Each row below holds a small network's activations on one input, seen along a few directions.
Each table varies a few parts of the input and shows all the possible inputs, shuffled.
A made-up example of a description, with smaller parts first: one of 6 places along a line, together with either a single point or one of 11 places around a ring or (one of 2 separate values, together with one of 8 places around a ring).
Shared parts are said once, and a part with two or three values counts as separate values.

Other details of the inputs vary at random and push rows far along two fixed directions, the same in every table; ignore that.
These rows show it; all are for the same input, with only those details redrawn:
-18; 75; -6; 30; -12; -19; -14; -8; 1; -34; 14; 13
-16; 66; -4; 28; -12; -16; -14; -7; 1; -30; 13; 12
34; 38; 49; -65; -22; 37; 9; -26; 1; 25; -19; -7
12; -80; 22; 9; -7; 9; -15; 5; 11; 1; -3; -2
29; 22; 42; -50; -20; 31; 5; -21; 3; 19; -15; -5

Table:
r1: 1; 64; -13; 23; 27; -97; 15; -13; -5; 7; 38; -24
r2: -28; -74; -18; 56; 20; -19; 19; 8; -6; -53; -1; 9
r3: 43; 40; 0; -57; 0; 65; 4; -32; -13; 50; -24; -14
r4: 5; -73; 13; -17; 0; 13; 18; -1; 36; -3; -7; -9
r5: -18; 75; -6; 30; -12; -19; -14; -8; 1; -34; 14; 13
r6: -24; 60; -66; 39; -6; -13; -33; -8; 4; -11; 11; 16
r7: -18; 46; -6; 48; 2; -18; 1; -9; -40; -48; 1; 19
r8: 3; -79; -9; -20; -5; 21; 36; 9; -13; 4; -4; 2
r9: 7; -87; -13; 0; 7; 26; 23; 19; 14; 5; 17; -10
r10: -15; 63; -26; 28; -18; -11; -2; 18; -46; -27; -11; 7
r11: 25; -61; 9; 3; -7; 30; -8; 31; -13; 17; -14; -22
r12: -3; -90; -18; -15; -12; 11; 14; 19; 31; 10; 15; -3
r13: -19; -68; -17; 64; 28; -8; 10; 13; 20; -46; 16; -4
r14: 1; 24; 52; -58; -2; 30; -3; -12; -3; 30; -20; -3
r15: 21; 73; -26; 10; 49; -100; -2; -6; -4; -13; 26; 3
r16: -1; -47; 4; 62; 16; 0; -15; 10; -7; -31; 13; 0
r17: 5; 42; 34; -80; -21; 37; -6; 13; -10; 50; -33; -15
r18: -10; -57; -54; 51; 10; 0; -22; 1; -30; -8; -11; 15
r19: -17; -83; -22; -5; 14; 20; -39; 10; 8; 41; -16; 3
r20: -55; -58; -31; 14; 9; -14; -3; 34; 23; -5; 24; 10
r21: 27; 25; 18; -57; -35; 32; -2; 10; -3; 35; -24; -16
r22: 7; 78; -18; 41; 47; -89; 27; -3; 5; 31; 30; 17
r23: -30; -86; 19; -12; 21; 6; 5; 12; 31; 1; -9; -4
- What is each input in this table made of? => either one of 3 separate values or (one of 4 places along a line, together with one of 5 places around a ring)

Table:
r24: 0; -17; 4; 3; -1; 4; -11; 8; -3; 5; -4; -5
r25: -5; -20; 8; -1; -3; 7; 6; 8; 0; -7; 0; 2
r26: 12; -18; 9; 2; 5; -15; 6; 1; 3; 2; 3; -5
r27: 5; -20; 4; 4; -3; 3; 5; -2; -6; -8; -6; -2
r28: 9; -18; 7; 7; 0; 5; -3; -2; 4; -5; -4; 0
r29: 1; -18; 3; 4; -1; 5; -2; 9; -9; 5; -5; 0
r30: -66; 43; -84; 124; 15; -67; -34; 22; -4; -75; 43; 27
r31: 0; -20; -11; -2; -1; 6; 0; 4; -6; 3; -5; 0
r32: 4; 57; -4; -23; 6; -10; 7; -11; -4; 13; 0; 2
r33: 12; -17; 3; 3; 7; -13; 1; 4; -1; 12; 4; -6
r34: 1; -20; 4; 2; 2; 9; 4; -3; 3; -8; 3; -1
r35: 9; 57; 3; -11; -5; 10; 0; -11; -5; 5; -3; 1
r36: 8; -19; 10; 2; 11; -15; 4; -3; 1; 2; -1; -2
r37: 8; 56; 7; -14; -5; 9; 10; -19; -8; -6; -3; 0
r38: 5; -19; -2; 6; -1; 5; 0; 2; -10; 2; -5; -2
r39: 8; -18; -1; 7; 3; 7; -4; -2; -6; 4; -1; -2
r40: -6; -19; 9; -2; -3; 6; -4; 6; 6; -7; 0; -3
r41: 0; -18; 10; 2; -3; 2; -6; 4; 1; -5; -6; -4
r42: -5; -20; -6; 0; -2; 9; 6; 2; 1; 1; -3; -1
r43: -4; -18; -5; -4; -1; 4; -12; 9; 0; 5; -5; -3
r44: 0; -18; -4; 2; 0; 10; -2; 1; 12; 3; 0; 1
r45: 1; -19; 9; 3; -3; 3; 3; 6; -5; -6; -6; 1
r46: 3; 56; 12; -14; -12; 3; 0; -15; -4; -3; -4; 3
r47: -9; -19; -2; -1; -2; 8; 4; 10; 2; 3; -3; 2
r48: 9; -18; -7; -4; 6; -13; 1; 5; 3; 12; 4; -4
r49: -2; 58; -4; -18; -4; 14; 10; -16; -1; 2; 0; 0
r50: 3; -17; 4; 5; -5; 3; -13; 2; -2; 8; -2; 1
r51: 8; -17; 4; 3; 13; -12; -1; 1; -2; 12; 0; -2
r52: 6; -19; 8; -2; 5; -12; 8; 2; 8; 1; 8; -5
r53: -10; -18; 0; -3; -2; 7; -6; 8; 7; 3; -2; -4
r54: -3; -19; -7; -3; -1; 5; -2; 11; -5; 5; -5; 2
r55: 2; 59; -1; -20; -1; -8; 15; -10; 4; 10; 6; -3
r56: -1; -19; -1; -3; 12; -10; 5; 0; 8; 11; 2; -1
r57: 3; 56; 8; -16; -7; 12; 8; -13; 4; -6; 1; 3
r58: -2; -21; 3; 0; -2; 7; 8; 1; -1; -9; 0; -1
r59: 5; 57; -7; -18; -6; 10; 0; -10; -1; 6; -4; 4
r60: -3; -19; 9; 0; -6; 5; -5; 0; 7; -4; 2; 2
r61: -7; 58; 1; -18; -12; 8; 1; -11; 3; 5; 0; 4
r62: -1; -18; -5; -2; -5; 3; -13; 3; 1; 8; -3; 2
r63: 2; -19; 9; -2; 11; -11; 6; -1; 6; 1; 4; -1
- What is each input in this table made of? => one of 5 places around a ring, together with either one of 2 separate values or one of 6 places around a ring
- Which other rows does r38 become when the place on the ring of 6 takes its other values? List them by row number. => r24, r29, r35, r39, r50
- Which other rows does r56 become when the choice among 2 separate values takes its other values? List them by row number. => r55
- Which other rows does r49 become when the place on the ring of 5 takes its other values? List them by row number. => r30, r34, r37, r39
- List by row number the other rows that have the place on the ring of 5 in common with r46. => r26, r27, r28, r36, r37, r41, r45

Table:
r64: -14; 99; -42; 17; -4; 0; -16; -8; -25; -7; 1; 12
r65: -31; 114; 2; 36; -14; -20; -10; -11; 5; -55; 19; 16
r66: -34; 107; -9; 17; -6; -12; 23; -14; 10; -55; 22; 13
r67: -6; 115; -13; 43; 14; -55; 11; -17; -23; -38; 18; 11
r68: 0; 40; 21; -72; -24; 57; 29; -11; 1; 16; -20; -6
r69: -6; -58; -23; 42; 16; -43; -30; 23; 12; 11; 15; -1
r70: -34; -65; -46; 31; 12; -6; -13; 23; 14; 1; 11; 7
r71: 54; 19; 67; -120; 5; 28; 60; -33; 9; 57; -20; -22
r72: 23; -105; 29; 21; -1; 22; 2; 1; -4; -17; -12; -6
r73: 52; -120; 12; -19; 14; 11; -1; 4; -8; 52; -17; -18
r74: -14; -55; -2; 66; 23; -64; -21; 20; 12; -26; 24; 3
r75: 9; 54; -11; -42; 9; -9; 24; -11; 8; 31; 9; -5
r76: -48; -69; -30; 83; -9; -14; -46; 38; 6; -45; 14; 14
r77: 9; -95; 6; 9; -15; 43; -10; 15; -17; -4; -24; -2
r78: 40; 19; 39; -111; -20; 64; -1; -19; 1; 79; -39; -15
- What is each input in this table made of? => one of 3 separate values, together with one of 5 places around a ring
- The inputs of r71 and r68 match in every part but the place on the ring of 5. If r67 is changed in the same way as r71 into r68, which row does it become? => r77
- Which other rows does r65 become when the choice among 3 separate values takes its other values? List them by row number. => r66, r72
- Start at r65 and move only the place on the ring of 5, one step at a time. The first step leads to r74. Which rows follow, in order? => r69, r78, r76
